A small network was shown many inputs. Here are its activations along a few directions, one row for each input.
In each table, some parts of the input vary, and every possible input appears once, in random order.
Descriptions start from the smaller parts, as in this example, which fits no table here: one of 3 separate values, together with either a single point or one of 9 places along a line or (one of 4 places along a line, together with one of 5 places around a ring).
Shared parts are said once, and a part with two or three values counts as separate values.

Other details of the inputs vary at random and push rows far along three fixed directions, the same in every table; ignore that.

A family of inputs:
row 1: [ 38  32  -3 -12 -27 -10  -7   1 -14   8  -1  11]
row 2: [  3  -4  -8  12 -10  11 -10  12  -8 -16   8   4]
row 3: [  6  20  11 -23 -19 -21  23 -11  -6  22 -13   5]
row 4: [-11 -13   4  10   8  -1  17 -12   6   4  -2  -3]
row 5: [ 24  33  -5 -16 -33  -6   0  11 -19   7   1   9]
row 6: [-13 -17   9   7   6 -10  12  -8   7  -1  -6  -2]
row 7: [ 17  10  17 -25 -17 -21  15 -15  -4  25 -14  15]
row 8: [-17 -13  12   5   7   5  14 -10   1   5  -4  -6]
row 9: [  8  19  17 -20 -20 -11  21 -11  -6  26 -19   4]
row 10: [  1   6  -8  10  -3   3 -11  11  -9 -18  13  -4]
row 11: [-15 -16  10   4   6  -5  11 -12   5  -3  -7   1]
row 12: [ 13   2  -6  11   3   8 -16   0  -7 -14  15   4]
row 13: [-16  -9  14   6  10  -3   9 -11   3   1  -7  -9]
row 14: [-17 -11   6   5   9 -10  15  -8   3   1   1  -8]
row 15: [  7   1  -6   4   0   4 -17   3 -10 -17  17  -2]
row 16: [  8   5 -10  19  -3   3 -10   8  -3 -15   9  -4]
row 17: [  4   4  -3  16  -5   6 -14  12  -6 -13   7 -10]
row 18: [-16  -5 -41 -29  47  24 -48  29  44  16 -11  -6]
row 19: [-13 -14  10  -3  14  -7   8 -16   1   1   5  -3]
row 20: [-20  -3 -52 -21  45  26 -33  36  48  16 -13  -1]
row 21: [ -2  13 -24 -58  33  -2  -8   7  46  56 -31  14]
row 22: [-11 -12   5  12  10  -4  18 -10   6   4  -2  -4]
row 23: [  3   5  -2  12  -5  11 -16   7  -8 -16   6  -7]
row 24: [  7   4 -11  18  -4   6 -10   6  -4 -15   9  -3]
row 25: [  6   5 -10  14  -3  13  -9   5  -7 -16   9   2]
row 26: [ -8 -19  12  -1  11  -7   4 -18   5  -3  -4   2]
row 27: [  7   1  -6   6  -3   6  -8  11  -6 -19  15  -5]
row 28: [ 11  -5  -1   5   0   9 -19   5  -8 -15  15  10]
row 29: [-12  -7   8   9  13  -5  14 -15   6  -1  -5  -3]
row 30: [ 35  31   5 -16 -29  -5 -11   5 -17  11   0   8]
row 31: [  6   3 -11  16  -5  13  -6   8  -7 -13  10   1]
row 32: [ 13   3  -6  11   2   6 -17  -1  -6 -17  12   0]
row 33: [  5  -5  -8  15  -9   5 -10  15  -5 -15   8   1]
row 34: [-11 -14  16   2  11   1  12 -11   7   0  -5 -10]
row 35: [ -9 -20  12   0  11  -7   5 -16   4  -1  -3   3]
row 36: [  0   5  -8   9  -3   8  -8  12 -11 -16  14  -1]
row 37: [  4   1  -5  15  -8  12 -12  12  -8 -11   9  -8]
row 38: [-12 -14  13  -5  17  -2  10 -16   0   4   9   2]
row 39: [ -9 -14  19  -2  17   3   5 -17   1   6   3  -1]
row 40: [ 11   9  11 -18 -26 -20  23  -6  -2  25 -18   9]
row 41: [  6   6  -9  15  -2   8 -11   4  -5 -17   8  -1]
row 42: [  1   2 -10  11  -6   3 -10  11  -8 -15  14  -6]
row 43: [  1  28 -39 -48  15  12 -31  38  35  38 -29   4]
row 44: [-17 -12  13   6   8   3  14  -8   2   5  -4  -6]
row 45: [-15 -12  11   7   7  -2  10 -11   5   3  -5 -11]
row 46: [  3  -2  -7  10  -8  10 -12  10  -8 -18   6   5]
row 47: [  4   0  -5  13  -6   3 -14  11  -6 -20   5   2]
row 48: [ 11  11  11 -18 -25 -24  20  -8  -1  23 -20   8]
row 49: [-13  -8   7   8  13   0  17 -14   4   1  -4   1]
row 50: [-10 -13  16  -1  14  -2   3 -19   3   2  -3  -7]
row 51: [  4  -3  -7  13  -8   9  -9  14  -7 -16   8   4]
row 52: [ 18  18  13 -19 -16 -18  26 -13   2  22 -17   6]
row 53: [ -9 -20  12   1   8  -4  13 -10   9  -4  -5  -1]
row 54: [-17 -13   6   5   8  -6  18  -6   2   4   3  -7]
row 55: [  1   0 -11  11  -7   7  -7  13  -9 -13  16  -5]
row 56: [-19 -12   7   3   9  -2  19  -7   0   3   3  -3]
row 57: [-16 -16  10   4   7  -3  13  -9   3  -2  -6   3]
row 58: [ 29  31   0  -8 -35  -7  -3  15 -15  12  -5   2]
row 59: [ 32  31  -1 -20 -28 -11  -6   6 -19   9   6  10]
row 60: [-19 -13   6   2   7   0  18  -9   0   3   3  -3]
Each input here is: one of 4 separate values, together with either a single point or one of 4 places along a line or (one of 2 separate values, together with one of 5 places around a ring).
- The inputs of row 9 and row 25 match in every part but the choice among 4 separate values. If row 43 is changed in the same way as row 9 into row 25, which row does it become? => row 49
- The inputs of row 21 and row 38 match in every part but the choice among 4 separate values. If row 12 is changed in the same way as row 21 into row 38, which row does it become? => row 59
- Which other rows does row 37 become when the choice among 2 separate values takes its other values? List them by row number. => row 58
- Which other rows does row 54 become when the choice among 2 separate values takes its other values? List them by row number. => row 55

A family of inputs:
row 61: [ -3  -9  13 -11   8 -15  24 -23   7  16  -5   9]
row 62: [ 15  29   1  -6 -20  -9   6   8 -11  12  -5   0]
row 63: [-18 -23  12  23  27  11  10 -20   4  -8   7  -8]
row 64: [ 24  17   8 -21 -18  -9  -5   1 -11  12   3   7]
row 65: [ -9  -7  13 -16   8 -18  22 -23   3  13  -7   7]
row 66: [ 29  17   6 -13 -19 -13  -5  -1  -5   8  -5   7]
row 67: [ 16  20  -1  -5 -30 -10   6  11  -3   6 -13   2]
row 68: [-25 -30  17   8  23   5   2 -17  -2 -13  11  -8]
row 69: [ -2  -4  -4  16 -12  10  -9  16 -13 -16  14  -6]
row 70: [-30 -14 -24 -36  45   6 -13   7  55  34 -38   1]
row 71: [  1  -4 -15  21 -10   3  -4  12 -11 -18  17   0]
row 72: [ 23  27   3 -15 -15 -10  -3  -4 -10  11   2   1]
row 73: [ 15  25  -5  -3 -24  -9   7   7 -10  15  -4  -3]
row 74: [ 29  17   5 -10 -20 -10  -4   0  -4   9  -8   8]
row 75: [ 10  -5   2  13  -3  16 -15   6 -12 -16  16   2]
row 76: [  0   6  -9  24  -8  10  -6  12 -11 -16  13 -11]
row 77: [ 26  26   3 -10 -15  -6   0  -2  -8  13   0   3]
row 78: [-18 -23  13  17  29   4   6 -22   4 -10  14 -12]
row 79: [-16  -8   7  -5  -1 -16  32 -12   6  17 -11   3]
row 80: [-30 -33  10  19  14   4  12  -7   0  -7   8 -12]
row 81: [-14 -10 -39 -24  42  25 -52  32  33   1   6  -5]
row 82: [-19 -33  17  12  24   8   5 -17   2 -10  12  -6]
row 83: [ 15  21  -8 -10 -25  -9  13   9  -8   5  -4   7]
row 84: [-12 -11  12  -1  -4 -17  25 -13   9  18 -19  -4]
row 85: [-16   1  12  -2   1  -9  32 -14   7  18 -13  -8]
row 86: [-12  -7  18  -4   0 -18  24 -12   8  15 -20   0]
row 87: [ 17  29   2 -12 -18  -6  -1  -2 -12  10  -6   3]
row 88: [  0   0 -12  19 -10   7  -1  14  -8 -23  15   1]
row 89: [ 12  -4   0  13  -2   3 -21   2  -7 -23  13  -3]
row 90: [  4  -2  -6  21 -11   8  -7  13  -6 -25   5  -7]
row 91: [ -2  22 -39 -44  27   9 -34  26  35  30 -18  -1]
row 92: [-19 -31  14  24  20   7   6 -17   8 -13  -2  -3]
row 93: [  4   7  -4  19  -2  14 -13   2 -12 -19  12  -4]
row 94: [ 15  22  -4 -10 -22 -14   8  10 -10   8  -3  11]
row 95: [ -8  14 -37 -44  19   9 -29  41  34  31 -20   3]
row 96: [  4   0  -7  12  -3   6 -13   3 -13 -24  15   6]
row 97: [-13 -10  13  -1  -4 -16  26 -12   9  17 -20  -4]
row 98: [  7  -4   2  14  -5  16 -15   7 -13 -17  13   2]
row 99: [  3  -2   1  11  -6  14 -17   6 -14 -20  13   1]
row 100: [ -4  -9  12  -8   7 -11  26 -22   7  17  -9  11]
row 101: [ -7  -8  12  -7   6 -10  26 -21   6  16 -12  11]
row 102: [ 14  -5  -1  21  -4  11 -16   4  -6 -20   7   2]
row 103: [ -2  -2  -3  15 -12  12  -7  16 -11 -19  13  -6]
row 104: [ -8   0  17  -4   8  -5  24 -23   5  20 -14   0]
row 105: [  9  -3  -6  10   0   2 -15   1 -11 -23  23   4]
row 106: [ 15  29  -3  -7 -23  -4  11   8  -8   9  -6  -4]
row 107: [ 16  20   7 -20 -22  -6  -5   2 -14   9  -5   8]
row 108: [  4   0  -8  15  -4   9 -11   4 -11 -23  14   7]
row 109: [ -9  -7  19 -10   3 -15  16 -22   6  12 -20   2]
row 110: [-13  -9 -42 -16  40  22 -52  31  37  -4  -6  -4]
row 111: [  0  -2  -3  13 -10  13  -6  15 -12 -21  13  -7]
row 112: [-18 -30   9  13  27  -1   9 -20   4 -14  16  -1]
- The inputs of row 65 and row 91 match in every part but one. If row 105 is changed in the same way as row 65 into row 91, which row does it become? => row 72
- Describe the family of inputs behind these rows. => one of 4 separate values, together with either a single point or one of 4 places along a line or one of 8 places around a ring
- Which other rows does row 95 become when the choice among 4 separate values takes its other values? List them by row number. => row 62, row 86, row 94
- A walk changes only the place on the ring of 8. It starts at row 82 and steps to row 75. List the rest of the walk in order. => row 98, row 99, row 107, row 68, row 81, row 64
- List by row number the other rows that have the choice among 4 separate values in common with row 67. => row 66, row 70, row 74, row 84, row 86, row 89, row 90, row 92, row 97, row 102, row 109, row 110
